M =
array([[125, 124, 120, 119, 122, 136, 127, 136, 123, 119, 116],
       [125, 125, 116, 113, 115, 148, 121, 149, 130, 117, 102],
       [122, 113, 133, 116, 153, 108, 138, 127, 114, 120, 142],
       [124, 119, 139, 126, 151, 108, 138, 120, 116, 124, 149]])
Rows and columns are counted from 1.
(1, 1)	125
(3, 9)	114
(2, 9)	130
(2, 8)	149
(2, 11)	102
(2, 4)	113
(1, 4)	119
(3, 8)	127
(4, 5)	151
(2, 5)	115
(3, 4)	116
(1, 6)	136
(3, 7)	138
(3, 2)	113
(1, 11)	116
(1, 9)	123
(4, 2)	119
(4, 4)	126

m =
[[122 130 132 105 137 128 136 126]
 [131 106 138 129 138 126 122 135]
 [130 127 131 132 130 115 132 133]
 [130 132 131 117 132 133 124 130]
 [125 130 134 132 116 133 133 121]
 [110 137 129 136 126 121 134 128]
 [133 130 115 132 134 122 130 131]
 [131 115 133 133 124 131 131 109]
 [138 129 137 128 121 135 131 129]
 [133 132 123 131 130 106 136 127]
 [134 125 131 131 106 137 130 136]
 [131 131 110 136 128 137 128 119]
 [115 132 134 125 130 130 104 137]]
Rows and columns are counted from 1.
(1, 1): 122
(2, 1): 131
(1, 4): 105
(3, 4): 132
(2, 2): 106
(4, 7): 124
(13, 4): 125
(12, 4): 136
(3, 1): 130
(8, 5): 124
(7, 8): 131
(12, 2): 131
(7, 7): 130
(5, 2): 130
(1, 6): 128
(3, 5): 130
(13, 6): 130
(11, 8): 136
(10, 7): 136
(9, 8): 129
(10, 1): 133
(2, 4): 129
(12, 7): 128
(6, 7): 134
(6, 6): 121
(8, 6): 131
(9, 2): 129
(7, 3): 115
(4, 6): 133
(10, 2): 132
(6, 3): 129
(9, 5): 121

A =
[[138 146 133 119 132 125 135 124 130 129 140]
 [141 128 134 125 134 113 135 124 131 136 128]
 [132 128 136 111 131 132 128 126 128 125 132]
 [122 122 129 140 131 127 135 127 131 136 129]
 [123 124 127 126 130 138 124 129 121 112 131]
 [132 126 135 118 130 129 123 127 129 128 123]
 [116 125 115 138 128 133 135 124 122 119 143]
 [126 126 133 127 121 139 110 147 136 132 120]
 [124 122 118 133 132 123 136 122 111 115 133]
 [128 123 128 128 135 124 136 121 122 122 134]
 [128 114 127 137 131 110 135 122 126 134 112]
 [122 128 118 129 127 140 131 125 117 100 144]
 [115 126 121 138 129 135 136 125 124 122 147]
 [131 119 129 135 132 104 135 123 129 146 109]
 [128 124 130 129 139 122 137 125 126 128 132]]
Indices start at 1.
(1, 1) -> 138
(9, 5) -> 132
(3, 1) -> 132
(3, 4) -> 111
(7, 9) -> 122
(5, 10) -> 112
(6, 1) -> 132
(11, 5) -> 131
(5, 5) -> 130
(8, 2) -> 126
(8, 7) -> 110
(2, 6) -> 113
(2, 7) -> 135
(15, 9) -> 126
(14, 9) -> 129
(12, 6) -> 140
(13, 5) -> 129
(10, 7) -> 136
(9, 3) -> 118
(3, 8) -> 126
(1, 6) -> 125
(2, 4) -> 125
(5, 7) -> 124
(4, 11) -> 129
(15, 10) -> 128
(9, 4) -> 133
(13, 6) -> 135
(4, 8) -> 127
(6, 11) -> 123
(5, 2) -> 124
(2, 11) -> 128
(2, 8) -> 124
(13, 2) -> 126
(1, 10) -> 129
(7, 4) -> 138
(9, 6) -> 123
(11, 7) -> 135

grid =
[[133 140 126 125 125 115 133 129 126 119]
 [118 124 132 145 118 123 117 130 119 136]
 [131 122 127 133 135 111 114 131 127 126]
 [129 131 122 147 119 118 137 131 120 130]
 [137 122 122 124 125 125 131 118 108 147]
 [128 125 132 133 139 129 137 117 120 130]
 [131 124 125 129 120 141 135 127 131 142]
 [129 107 123 118 131 137 130 104 128 138]
 [112 135 130 134 137 110 133 132 137 122]
 [115 125 121 130 141 126 138 118 112 122]
 [113 112 138 140 122 136 140 112 108 129]
 [132 127 137 118 129 127 116 119 129 118]
 [131 150 140 115 139 134 125 139 122 145]]
Rows and columns are counted from 1.
row 1 col 1: 133
row 2 col 8: 130
row 5 col 5: 125
row 6 col 4: 133
row 8 col 1: 129
row 3 col 6: 111
row 2 col 6: 123
row 5 col 1: 137
row 8 col 10: 138
row 2 col 7: 117
row 13 col 10: 145
row 8 col 7: 130
row 6 col 3: 132
row 6 col 1: 128
row 3 col 3: 127
row 2 col 5: 118
row 11 col 8: 112
row 5 col 4: 124
row 6 col 9: 120
row 8 col 2: 107
row 4 col 5: 119
row 11 col 3: 138
row 1 col 2: 140
row 7 col 4: 129
row 8 col 8: 104
row 1 col 8: 129
row 11 col 2: 112
row 2 col 4: 145
row 8 col 5: 131
row 12 col 4: 118
row 9 col 7: 133
row 3 col 10: 126
row 4 col 7: 137
row 12 col 5: 129
row 8 col 9: 128
row 9 col 4: 134
row 12 col 1: 132

W =
[[138 129 131 130 141 122 123 113 137 133]
 [139 122 140 132 129 122 110 120 119 121]
 [130 119 136 137 117 139 121 133 132 112]
 [118 131 120 125 126 121 143 132 115 139]
 [137 126 137 132 134 137 117 127 150 115]
 [120 124 127 128 115 132 130 138 113 124]
 [136 131 130 127 139 124 119 117 136 131]
 [139 119 140 138 126 137 113 123 140 112]
 [138 126 133 133 137 128 120 116 141 126]
 [126 124 130 131 116 141 123 137 132 116]
 [127 120 134 137 116 155 125 143 153 104]]
Indices start at 1.
row 1 col 1 = 138
row 3 col 8 = 133
row 3 col 9 = 132
row 6 col 4 = 128
row 1 col 5 = 141
row 3 col 1 = 130
row 5 col 10 = 115
row 11 col 1 = 127
row 4 col 6 = 121
row 6 col 5 = 115
row 10 col 6 = 141
row 6 col 3 = 127
row 9 col 5 = 137
row 2 col 2 = 122
row 5 col 6 = 137
row 10 col 8 = 137
row 11 col 6 = 155
row 4 col 8 = 132
row 7 col 8 = 117
row 4 col 5 = 126
row 1 col 4 = 130
row 8 col 6 = 137
row 1 col 8 = 113
row 10 col 4 = 131
row 8 col 2 = 119
row 11 col 8 = 143
row 8 col 1 = 139
row 6 col 2 = 124
row 10 col 2 = 124
row 5 col 2 = 126
row 5 col 9 = 150
row 1 col 10 = 133
row 2 col 3 = 140
row 6 col 7 = 130
